These are the activations of a small neural network, seen along a few directions. Each row is one input.
In each table, some parts of the input vary, and every possible input appears once, in random order.
Descriptions start from the smaller parts, as in this example, which fits no table here: one of 2 separate values, together with either a single point or one of 11 places around a ring or (one of 4 places along a line, together with one of 8 places around a ring).
Shared parts are said once, and a part with two or three values counts as separate values.

Other details of the inputs vary at random and push rows far along two fixed directions, the same in every table; ignore that.

Table:
R1: [ 19 -32 -19  26  50  -9 -18 -58  30  -9  15  44  16  16  46 -19]
R2: [  5   1 -19  45   4  -1  11 -39  47  -5  -6  45  39  -1  36  38]
R3: [ -9  48 -12  37 -47  21  33  -1  49 -22 -22  26  42 -32   4  78]
R4: [  6 -22 -29  23  60 -29  -5 -73  -6   2  32  26  23   0  52   3]
R5: [ 12  12 -24  28  -1  -2   5 -42  54   0   8  41  43  -6  31  28]
R6: [ 11 -40  22 -49  34  -9 -43  29 -47  13  13 -35 -50  50 -24 -98]
R7: [ -2  17   0   6 -20   4   9  18  10 -13 -13   0  11   2 -13  15]
R8: [  8 -17   8 -12  13   4 -15 -10   3   7   2   7 -12  16   7 -29]
R9: [-16  37  33 -35 -68  30  17  70  -8  21 -34 -41 -28 -11 -57  11]
R10: [ -3  39  -2   1 -40  11  18  15  28 -11 -10   0  16 -18 -14  30]
R11: [ -6 -53  21 -45  62 -24 -30  12 -91  26  14 -50 -59  39 -13 -82]
R12: [ -3  39  -1   9 -39  14  21  19  23 -17 -16   4  18 -19 -14  38]
R13: [-28  46  12   3 -67  11  38  44  -8  10 -19 -28  -1 -56 -36  91]
R14: [  7 -23 -29  25  62 -30  -5 -71  -8   4  31  27  25   2  54   3]
R15: [  2  15  -8  13 -10   2   6   2  18 -17  -6  13  20  -1  -1  16]
R16: [ -2   5 -37  36   5 -18  24 -47  14  -4  30  26  41 -34  37  42]
R17: [  7 -58  29 -43  42  -6 -42  24 -49  23   2 -28 -54  58 -16 -96]
R18: [  6  -3  -1  -3  -1  -6  -9   6   5   5   3  -1   3  20  -3 -17]
R19: [-12  42  11  -7 -57  15  22  45  13  -3 -24 -18   5 -14 -34  32]
R20: [ 17 -33 -20  30  42 -17 -16 -53  30   4  14  45  29  29  47 -11]
R21: [ 24 -21 -31  21  42 -21 -22 -56  35  -9  30  40  30  22  43 -22]
R22: [  4 -48  26 -35  40  -3 -36  34 -53  -1  -2 -34 -48  51 -23 -84]
R23: [ -5 -41  18 -43  56 -18 -26   4 -81  21  16 -42 -53  25  -9 -72]
R24: [  3  21 -28  44 -19  -3  18 -32  61   5  -5  43  57  -5  28  56]
R25: [ 15 -18 -20  35  34  -6 -10 -53  33 -18   8  45  29   7  44   3]
R26: [-28  55   2  -3 -74  18  51  38 -10   7 -10 -29   4 -64 -29  69]
R27: [ 11 -34  25 -48  27   0 -35  26 -37  19   6 -30 -46  38 -22 -85]
R28: [ 16 -31 -18  23  41 -13 -19 -50  26   3  15  42  23  26  43 -17]
R29: [  5  24 -24  44 -10   8  18 -35  53 -28  -4  43  48 -20  28  55]
R30: [-32  32  34 -42 -44  16  25  60 -61  24 -26 -65 -47 -26 -54  16]
R31: [ 21 -20 -30  20  44 -24 -19 -50  31 -19  27  36  31  20  39 -22]
R32: [-16  60  14  -8 -81  32  33  45  27  12 -33 -13   6 -33 -37  55]
R33: [ 11 -13  -1 -12  20  -4 -17  -1  -5 -17   7   0  -9  16  -3 -36]
R34: [ 19 -25 -23  32  48 -12 -16 -50  25 -23  16  42  31  20  43 -10]
R35: [ -4 -14  -1 -17  35 -13  -5 -21 -39   9  16 -16 -21  -5   9 -20]
R36: [-24  22  33 -37 -44  12  13  63 -49  15 -12 -55 -45 -39 -55  27]
R37: [ -4  20  -2   4 -30   3   7  18  18   6 -10  -2  12   6 -11  17]
R38: [ 18 -31 -16  27  48 -10 -17 -51  25  -5  13  42  18  20  45 -17]
R39: [  8   8 -20  38   3   5   7 -42  46 -21  -4  42  34 -15  34  35]
R40: [ -8  10   7  12 -22  14  12  13  16   5 -23   5   2  -1  -6  23]
R41: [ -4  12   5  10 -18  12  10  15  10 -14 -17   1   7  -1  -9  19]
R42: [-13  38  35 -47 -58  26  10  79 -22   2 -27 -52 -37 -10 -63  -9]
R43: [ -3 -16  28 -27   4  14 -14  29 -25  10 -14 -21 -41  17 -23 -42]
R44: [ -6 -24 -11   0  19 -21   3  -6 -36  10  24 -14  -3  -2   7 -16]
R45: [-17  37  39 -28 -62  40  18  66 -15  -1 -42 -38 -36 -24 -51  16]
R46: [  4  24 -23  39 -12   9  17 -33  53 -29  -4  39  43 -22  26  52]
R47: [  6 -55  21 -43  56 -23 -39   8 -72  12  31 -38 -58  14 -13 -67]
R48: [  9 -19   7 -15  15   4 -17  -9   2   6   3   5 -17  14   6 -34]
R49: [-20  34  36 -19 -64  35  21  65 -12   1 -45 -35 -29 -19 -49  23]
R50: [-14 -15   9 -30   2  -7   2  29 -60  15  15 -42 -33  -8 -23 -32]
R51: [  1 -31   2  -3  33 -24 -14  -7 -35   9  22 -11 -15  -1   4  -5]
R52: [ 18 -28 -19  30  45  -9 -15 -58  32  -8  14  46  22  16  47 -11]
R53: [ -8  12   0  -1 -12  -4  10   0  -9   0  10 -10  -6 -42  -6  43]
R54: [ 22 -24 -26  18  42 -16 -20 -57  36   0  24  40  27  19  42 -21]
R55: [ 13 -12   2 -14  16  -6 -21   1  -3   4  12  -3  -8  24   0 -41]
R56: [ 11  16 -27  35   2  -5   9 -35  45 -25   6  40  45  -7  26  32]
R57: [-20  58  10   4 -77  25  37  55  17  -9 -38 -16  12 -26 -42  62]
R58: [  7 -29  17 -39  28  -9 -32  28 -37   1   8 -29 -35  39 -23 -77]
R59: [-12  28   1   9 -31   1  23   8  -1   2   2  -7   6 -50  -8  69]
R60: [-14  49 -11  48 -59  21  41  -1  55 -12 -35  29  46 -34   7  96]
R61: [-22  36   0 -11 -52  11  37  28 -18   5   0 -30  -8 -54 -25  40]
R62: [ -4  -5  20 -32  -8   0 -12  49 -28   5 -10 -36 -28  27 -37 -41]
R63: [ -8  48  12 -14 -62  23  19  37  18   2 -18 -16  -2 -22 -33  28]
R64: [ -5 -57   8 -35  45 -26 -23  19 -82  20  27 -45 -45  28 -13 -79]
R65: [  5 -25   8  -2  24   2 -18  -4 -10  -6  -5   4 -13  19   5 -33]
R66: [ 21 -30 -20  25  45 -14 -19 -57  31   0  18  46  26  24  50 -15]
Description of these inputs: one of 6 places along a line, together with either one of 3 separate values or one of 8 places around a ring.
The inputs of R37 and R55 match in every part but the place on the line of 6. If R17 is changed in the same way as R37 into R55, which row does it become? -> R66
The inputs of R56 and R33 match in every part but the place on the line of 6. If R16 is changed in the same way as R56 into R33, which row does it become? -> R61
Change only the choice among 3 separate values in R11. List by row number the other rows that result. -> R13, R64
Which other rows agree with R30 in the place on the line of 6? List them by row number. -> R2, R7, R9, R18, R19, R20, R41, R44, R49, R51
Change only the place on the ring of 8 in R54. List by row number the other rows that result. -> R1, R21, R31, R33, R39, R46, R48
Change only the place on the ring of 8 in R65. List by row number the other rows that result. -> R3, R6, R15, R28, R32, R43, R58

Table:
R67: [  8 -22 -32  41  49 -26  -5 -47   5 -16  17  30  40  21  42  -2]
R68: [-28  36  25 -14 -53  32  34  47 -22   4 -41 -34 -23 -20 -35  27]
R69: [ 10  54 -19  29 -57  24  20  -3  91 -25 -17  42  54 -15   4  52]
R70: [ 20 -27  13 -30  19  -4 -39  30  -4  -8   0 -10 -20  64 -21 -90]
R71: [  5 -17   5 -26  21 -10 -17  12 -29 -14  19 -21 -22   2 -12 -39]
R72: [ -7  37   1 -10 -52   9  18  19  16  12   1 -10   8 -36 -18  41]
R73: [  8 -50  18 -16  48  -7 -34  -1 -37   0   9  -8 -41  17  -2 -48]
R74: [  0 -19  18 -16  28   9 -14   3 -36  -6  -5 -13 -33   7  -3 -36]
R75: [ 14 -33 -24  17  42 -35 -20 -26  -3 -11  33  17  19  18  20 -14]
R76: [  6 -24 -32  34  41 -30  -7 -50  17  13  20  31  37  26  44  -2]
R77: [-17  25  41 -28 -53  30  12  60 -18  16 -28 -35 -43 -32 -47  29]
R78: [ -5   6  -3  14   3  12  13 -23   5  -6  -9  14   3 -12  19  12]
R79: [-15  47 -14  11 -47   6  37  12  10  -8  -8  -6  24 -25  -9  42]
R80: [  5   6 -26  24  -4 -22   5 -27  25   9  21  23  40  -4  23  31]
R81: [  2 -12  -7  13  22  -2  -5 -38  13  14   4  23   5   1  30   2]
R82: [  3   4   6 -13   9   9  -3  -4 -14 -13   2  -9 -16 -12  -3 -12]
R83: [ 12 -16 -17   8  39  -7  -8 -50   4 -11  19  20   5   3  36 -24]
R84: [  9 -25  14 -23  23  -3 -24   6 -24  -4  12 -15 -35  -2 -12 -31]
R85: [  3 -48  12 -16  39 -21 -30  23 -49   4  10 -26 -30  33 -16 -52]
R86: [ -5  10 -31  44   4 -11  22 -34  21  -9   1  26  46   0  33  32]
R87: [ -5  54 -27  30 -38   9  36 -18  41 -25   2  22  49 -48  12  74]
R88: [ 15 -18 -20   8  43 -11  -8 -57  12   3  21  27  13   5  40 -23]
R89: [  1  13 -17  -2  -6  -6   5 -18  17  10  17   6  14 -12  10   8]
R90: [ 12   1 -13  22   6  -6  -1 -35  34  -2  17  29  20 -22  25  36]
R91: [  9 -23  29 -32   3  10 -32  54 -13   0 -22 -24 -33  62 -36 -81]
R92: [-22  25  34 -27 -60  15  16  81 -29  20 -25 -52 -32 -15 -60  24]
R93: [  4 -40   7 -15  31 -22 -26   8 -35  24  12 -18 -18  35  -2 -47]
R94: [ 15 -13 -36  17  40 -22  -4 -60  21  -1  34  33  35   7  45 -16]
R95: [-28  30  42 -33 -50  36  22  73 -46   1 -43 -54 -44 -17 -58  12]
R96: [  9 -24 -13  -5  43 -24 -17 -12 -30 -12  24  -6   1  26   9 -46]
R97: [-12  -9  25 -15  -2   8   0  34 -35  -5 -20 -27 -31   2 -25  -6]
R98: [ -2   3   5   9 -10   7   3 -14  14  15  -5  14   2 -17  12  29]
R99: [  2 -23  -6  19  20 -11  -7 -28   7  16   3  21  14  12  26  12]
R100: [  4 -14  11 -32  17   1 -17  -4 -19  18   9 -16 -34   6  -4 -41]
R101: [ -6 -22   8  -8  20  -3  -8  -5 -18  22  -5  -6 -16  22   4 -21]
R102: [-23  43  23 -42 -66  15  22  69 -27  24 -18 -54 -29 -16 -58   8]
R103: [ -7 -22  32 -24   1   4 -12  39 -37  18 -11 -30 -41  12 -28 -16]
R104: [ -5  39  39 -20 -66  52   7  60  29  -6 -54 -10 -24  -2 -45   7]
R105: [  6 -40  17 -16  46  -5 -27  -3 -36  -9   4  -8 -36  14   2 -47]
R106: [ -9  21 -21  30 -15  -4  28 -16  20   8  -8  16  39  -6  16  38]
R107: [-12  31 -17  55 -37   8  35 -16  48 -13 -19  36  48 -39  15 107]
R108: [ 12 -37  12 -27  47 -10 -31  -5 -34 -12  17 -14 -37  11  -1 -58]
R109: [ 18  21  -2  11 -20  23  -5 -10  66 -20 -16  35  20   6   7   5]
R110: [  1  45 -10  51 -52  29  27  -8  90 -20 -42  53  57  -3  14  74]
R111: [-27  33  32 -27 -54  32  31  55 -27  21 -42 -40 -30 -15 -44  17]
R112: [ -8  46   4   3 -59  20  26   5  32  11 -12   3  11 -50  -8  68]
R113: [ 12 -18 -29   9  42 -18  -8 -48   3 -13  32  20  19  10  37 -31]
R114: [  9   5 -30  29   4 -15   3 -33  34 -18  25  31  38 -24  23  40]
R115: [  8 -15 -28  10  33 -26  -3 -36   0   5  25  16  26  21  28 -25]
R116: [ -4   1  16 -28 -19  -7  -5  46 -28  13   7 -35 -24   1 -36 -10]
R117: [ -5   4   5 -16  -8  -9   1  31 -27 -12   4 -26 -11  -2 -25  -9]
R118: [ 16 -34  -5 -13  38 -23 -29 -12 -11   5  37   0  -9  13   8 -37]
R119: [  7 -34 -19  25  48 -30 -14 -26  -8 -15  16  15  19  23  26 -15]
R120: [-15  41   4  10 -42  27  35  -1  20   9 -27   7   9 -36  -1  51]
Describe the family of inputs behind these rows. -> one of 6 places around a ring, together with either a single point or one of 8 places around a ring
The inputs of R93 and R72 match in every part but the place on the ring of 6. If R119 is changed in the same way as R93 into R72, which row does it become? -> R71
The inputs of R108 and R97 match in every part but the place on the ring of 6. If R112 is changed in the same way as R108 into R97, which row does it become? -> R99
Which other rows agree with R117 in the place on the ring of 6? List them by row number. -> R70, R75, R79, R80, R96, R102, R115, R116
Start at R88 and move only the place on the ring of 6, one step at a time. The first step leads to R120. Which rows follow, in order? -> R111, R106, R115, R94
